Here are a small network's activations along a few directions, averaged over the inputs that share one value of a field.
Values that are neighbours, or in one group, have similar rows; names and order tell nothing.
In the rows, zero is written as 128.

Other fields vary at random and push rows far along two fixed directions, the same in every table; ignore that.

VELOS, 15 values:
soped: [124 128 145 145 120 139  99 127 135 130 116 142]
zopom: [143 104 170 146 136 123 190  97 157 120 119 197]
golap: [126 166  88  99 127 163  68 170  93 153 128  70]
nizit: [ 91  78 168 134  71   8 151  79 136 103 182 158]
fera: [154 135  83 108 142 162 126 147 110 134 114  80]
logub: [161 173 116 115 158 181  96 163 126 128 115 123]
let: [140 167 107 107 143 161  90 162 107 131 133  98]
kone: [ 57 131 132 158  87 103  70 104 151 129 117  99]
dinu: [207 129 168 109 194 142 186 126 131 108 146 199]
zugok: [112 136 146 137 121 124  77 130 143 128 120 120]
navo: [168 119 112 118 158 161 180 137 121 126 121 122]
mabik: [148 128 112 128 148 183 156 143 133 141 102 153]
daba: [157 122 124 109 133 114 158 123 111 127 139 124]
mifo: [113  89 151 160 121  82 196  96 147 122 144 176]
pozu: [ 19 114  98 148  60  76  79 116 118 139 124  60]
The values of VELOS form a ring.
Question: A walk along VELOS starts at golap and steps to its neighbour nizit. Put let, kone, navo, mifo in the order it reaches them.
Answer: navo, mifo, kone, let
Question: Name the neighbours of zugok, in listed order.
Answer: soped, logub

BUVU, 10 values:
rolu: [117 150  73 109 123 167  92 162 101 147 108  62]
mibaf: [152 112 161 141 141 105 163 107 145 104 140 163]
fipa: [109 144 113 132 121 168  89 145 124 149 102 113]
rosu: [106 119 138 144 121 119 132 116 143 125 123 145]
perub: [ 95  97 163 143  92  50 139  93 133 111 168 160]
dipi: [189 126 132 104 167 160 182 144 117 139 131 168]
lemu: [220 143 148 102 192 183 174 147 126 125 117 168]
bizer: [ 89 140  77 123 107 135  80 139 110 139 118  45]
suzum: [ 78 104 152 164  91  65 130  89 158 110 141 140]
gis: [125 143 122 117 126 129  98 138 124 131 131 116]
The values of BUVU form a line.
Question: A walk along BUVU starts at fipa and steps to its neighbour rosu. Put rolu, mibaf, perub, suzum in the order it reaches them.
Answer: suzum, mibaf, perub, rolu
Question: How many steps from neighbour to neighbour lead from bizer to lemu, at the fewest?
Answer: 5
